A small network was trained on made-up records. Each row is its average activation on records with the value named, seen along a few directions.
Values that are neighbours, or in one group, have similar rows; names and order tell nothing.
(in the rows, 500 means zero)
Strong random noise was added to every row along 8 fixed directions; ignore it. To show where, here is one row again and again, with new noise each time:
[389 424 281 205 491 291 563 466 411 410 672 396 517 630 598 771 165 279
 381 599 428]
[596 549 517 487 597 470 621 506 479 437 498 446 513 568 525 702 425 421
 428 582 457]
[638 513 576 692 615 646 568 530 457 446 423 572 503 534 563 577 503 493
 409 586 503]
[589 505 405 456 478 633 377 664 564 401 643 694 486 467 425 167 358 586
 252 522 657]
[815 777 483 424 421 211 363 409 529 386 576 569 497 584 303 302 340 467
 122 666 533]
[603 362 414 523 541 541 594 262 492 412 666 684 304 689 597 599 501 375
 220 588 463]
[461 677 540 618 526 623 603 469 453 506 256 493 514 505 544 651 573 474
 542 428 367]
[ 54 568 345 491 196 662 416 349 461 594 314 574 431 415 550 333 622 568
 507 214 325]
[554 656 530 403 439 312 513 500 467 489 450 333 590 484 424 575 385 474
 356 598 424]
[520 685 493 502 593 658 579 653 620 421 461 575 486 486 421 450 555 570
 606 336 548]


Values of BUDA:
novu: [391 791 374 473 495 271 332 407 435 442 419 556 573 598 483 585 472 301
 760 373 488]
kesod: [371 414 577 447 489 221 626 343 633 482 590 368 439 561 470 636 681 496
 639 417 341]
von: [709 667 763 718 656 430 582 560 452 613 305 386 572 456 430 674 646 584
 825 591 525]
gador: [442 414 395 477 553 611 576 401 689 450 770 723 242 607 510 401 669 600
 615 302 593]
gagaf: [433 418 474 573 569 456 436 647 494 444 572 593 529 500 594 433 372 545
 762 496 535]
loba: [901 559 736 532 493 481 587 222 588 620 397 420 398 495 327 470 813 514
 276 586 388]
rel: [406 558 429 469 354 232 261 547 512 446 663 587 541 423 427 246 452 515
 502 471 630]
pid: [475 504 458 269 388 458 473 456 577 607 484 460 444 431 366 370 501 537
 463 422 411]
gev: [587 617 557 508 512 165 486 536 583 408 590 344 566 546 391 541 448 533
 610 496 571]
tozu: [538 590 314 501 632 625 422 564 498 387 456 677 462 628 565 521 389 345
 550 414 592]
sola: [458 602 491 575 462 429 335 500 341 514 265 470 651 525 543 496 416 359
 535 518 402]
sasoz: [442 464 383 358 622 863 608 715 615 560 470 585 462 517 524 487 518 531
 655 266 621]
duk: [627 216 517 433 489 548 486 421 536 562 651 409 431 507 525 444 519 514
 360 637 624]
tuti: [581 767 435 643 667 481 600 399 429 377 411 774 456 689 563 670 535 370
 808 421 478]
fusev: [275 482 256 115 484 742 625 447 484 562 503 592 391 479 556 645 447 314
 545 355 419]
A value of BUDA combines one of 5 hidden first parts with one of 3 second parts; all combinations occur once.
Changing only the second part turns tozu into novu. gev has the same second part as tozu; what does that change turn gev into?
Answer: rel
Changing only the second part turns pid into von. gagaf has the same second part as pid; what does that change turn gagaf into?
Answer: tuti

Values of ZOZ:
laz: [382 358 436 416 456 406 261 631 458 573 591 491 607 440 464 278 279 604
 738 540 601]
nugu: [525 629 565 529 393 535 421 301 519 639 227 541 449 513 372 332 735 465
 582 345 349]
vugur: [522 572 478 378 635 601 643 544 505 541 454 463 506 505 507 731 552 357
 689 441 578]
kud: [467 590 553 843 653 550 375 786 378 302 287 433 767 514 660 621 316 429
 822 466 631]
fosa: [342 665 615 851 377 471 125 686 330 476 311 553 757 273 520 185 507 646
 721 518 699]
noka: [730 730 359 441 446 229 454 125 535 327 534 901 259 746 425 382 382 360
 321 545 358]
pefi: [547 435 552 779 610 520 394 821 609 356 603 449 584 501 545 262 384 681
 652 493 745]
salor: [312 552 529 852 555 405 396 165 443 482 365 652 382 679 679 599 858 354
 987 268 350]
risu: [258 236 392 663 318 701 368 272 362 550 431 547 439 483 684 476 528 494
 494 402 500]
lafif: [440 752 713 441 408 215 642 477 559 576 440 174 564 376 303 659 706 629
 554 516 385]
mos: [543 819 345 260 611 390 586 642 532 528 421 458 582 564 453 718 287 385
 739 393 513]
gare: [701 647 481 513 511 529 370 600 400 471 441 710 597 437 433 303 335 438
  86 692 432]
tef: [490 576 541 657 344 316 412 351 412 442 380 498 480 580 474 485 494 476
 184 561 384]
dini: [682 477 637 787 356 472 346 382 275 592 315 337 650 486 552 457 377 595
 244 800 453]
fuz: [557 605 476 328 472 767 645 693 728 547 629 689 375 321 336 225 645 782
 366 344 596]
A value of ZOZ combines one of 5 hidden first parts with one of 3 second parts; all combinations occur once.
Changing only the second part turns laz into mos. gare has the same second part as laz; what does that change turn gare into?
Answer: lafif
Changing only the second part turns kud into fosa. risu has the same second part as kud; what does that change turn risu into?
Answer: vugur
